A small network was shown many inputs. Here are its activations along a few directions, one row for each input.
In each table, some parts of the input vary, and every possible input appears once, in random order.
A made-up example of a description, with smaller parts first: one of 5 places around a ring, together with either a single point or one of 9 places around a ring or (one of 3 separate values, together with one of 6 places along a line).
Shared parts are said once, and a part with two or three values counts as separate values.
In the rows, zero is written as 128.

Other details of the inputs vary at random and push rows far along two fixed directions, the same in every table; ignore that.

Table:
x1: [113 113 122 128  86 129 118 133 138 130 123 132 131 124 124]
x2: [102 119 184  81  84 139 125  96 129 126 142 141 126 105 129]
x3: [127 139 161  99 149 113 148 115 123 128 149 144 124 107 121]
x4: [120 100 110 142  88 130 113 140 138 123 113 133 134 127 123]
x5: [100 123  78 142  98 143 111 142 152 142 134 111 134 133 136]
x6: [139 126 122 137 138 128 127 140 127 126 113 130 130 129 122]
x7: [124 117 105 146 101 139 116 149 135 126 101 126 132 137 119]
x8: [144 138 154 124 145 125 134 111 116 126 129 131 119 134 134]
x9: [158 130 143 123 201  96 153 127 116 120 145 149 126 107 122]
x10: [149 148 171 113 170 123 151 108  94 108 134 123 121 142 127]
x11: [172 109  75 175 193  93 131 167 128 123 116 135 139 124 121]
x12: [130 149 157 110 144 123 140 106 125 137 146 137 116 122 133]
x13: [119 114  61 172  87 141  99 159 147 139 106 105 138 152 134]
x14: [ 82 136 160  84  72 155 123 105 148 144 141 138 121 107 128]
x15: [114 146 179  83 141 142 141  91 114 123 154 122 124 120 138]
x16: [127 133 169  97 137 119 142 110 120 124 143 141 125 111 124]
x17: [ 73 126 146  94  45 169 108 102 141 135 138 112 129 129 140]
x18: [114 117  31 183  92 134  99 171 162 152 113 107 138 146 134]
x19: [182 127  88 185 187 102 134 159 112 118 102 124 128 155 123]
x20: [128 132 119 137 114 132 118 128 137 141 123 126 125 133 135]
x21: [146 126 150 125 152 112 145 128 109 110 125 138 127 128 116]
x22: [145 130 119 138 158 122 131 140 128 129 119 133 130 124 123]
x23: [165 139 142 134 206 115 152 125  92 101 130 118 129 143 127]
x24: [ 99 134 124 118  83 149 114 120 141 141 133 115 128 134 137]
Description of these inputs: one of 4 places along a line, together with one of 6 places along a line.
Q: Changing only the place on the line of 4 turns x24 into x10. The same change can be made to x15. Which row results?
A: x23
Q: A walk changes only the place on the line of 6. It starts at x2 and steps to x1. List the rest of the walk in order.
A: x6, x8, x13, x17
Q: Change only the place on the line of 4 in x3. List by row number the other rows that result.
A: x1, x16, x21
Q: Change only the place on the line of 6 in x14. List by row number the other rows that result.
A: x3, x5, x9, x12, x18

Table:
x25: [167  78  14 216 153  99 112 201 130 110  94 114 153 149 115]
x26: [117 131 145 104 160 136 138 101 120 112 157 118 128 125 130]
x27: [ 89 112 151  97  41 153 117 121 147 132 114 147 125 105 120]
x28: [147 145 186 126 132 144 136  99  87 109 108 113 118 163 125]
x29: [ 96 134  96 135  73 141 103 137 174 166 130 126 126 122 126]
x30: [121 124 103 131 160 128 135 148 119 121 133 115 144 126 131]
x31: [179 105  87 170 201  96 142 175 108  96 100 131 144 129 110]
x32: [124 137 205  83 114 119 147  93 114 133 148 163 110 108 135]
x33: [191 116 122 163 213  80 142 143 105 112 123 137 134 129 130]
x34: [128 140 128 118 144 122 135 112 126 135 157 123 123 125 144]
x35: [146 168 218  63 228 120 172  84 102 113 162 147 116 102 118]
x36: [112 109  98 147  59 131  99 144 165 152 100 147 128 117 118]
x37: [ 95 152 100 135  56 176 100 121 139 140 113  86 124 174 146]
x38: [ 81 142 138 104  58 147 114 113 158 163 152 124 121 118 142]
Q: Changing only one part turns x31 into x30. The same change can be made to x36. Which row results?
A: x29
Q: Describe the family of inputs behind these rows.
A: one of 2 separate values, together with either a single point or one of 6 places around a ring
Q: Change only the choice among 2 separate values in x26. List by row number the other rows that result.
A: x25

Table:
x39: [ 89 142 173  82  92 146 129  87 127 133 159 122 122 123 142]
x40: [112 149 215  61 144 141 155  77 100 111 161 132 119 114 130]
x41: [ 67 146 183  61  61 169 120  79 146 146 157 126 119 109 144]
x42: [193 138 101 174 230  93 152 157 102 111 110 129 127 147 117]
x43: [153 128  66 184 144 113 120 163 136 137 110 118 129 151 131]
x44: [164 109  62 184 185 111 126 173 117 111 103 115 144 147 121]
x45: [116 106  79 162  66 145 100 157 146 130  94 117 136 146 124]
x46: [ 88 110 168  87  44 132 116 108 157 148 138 165 121  89 120]
x47: [167 137 217  71 242  81 184  97  93 101 169 171 122  76 112]
x48: [152 134 164 122 148 124 137 111 106 117 125 129 122 136 129]
x49: [162 139 120 139 211 107 151 140 104 111 134 120 134 131 125]
x50: [108 103  79 155  71 146  98 145 146 131 113 108 139 144 134]
x51: [133 134  78 165 116 132 110 151 152 153 111 122 126 140 132]
x52: [ 89 119  85 145  38 152  96 146 160 149 109 117 132 140 131]
Q: Changing only one part turns x50 into x48. The same change can be made to x39. Which row results?
A: x43
Q: Describe the family of inputs behind these rows.
A: one of 2 separate values, together with either a single point or one of 6 places along a line
Q: Change only the choice among 2 separate values in x40. List by row number the other rows that result.
A: x42
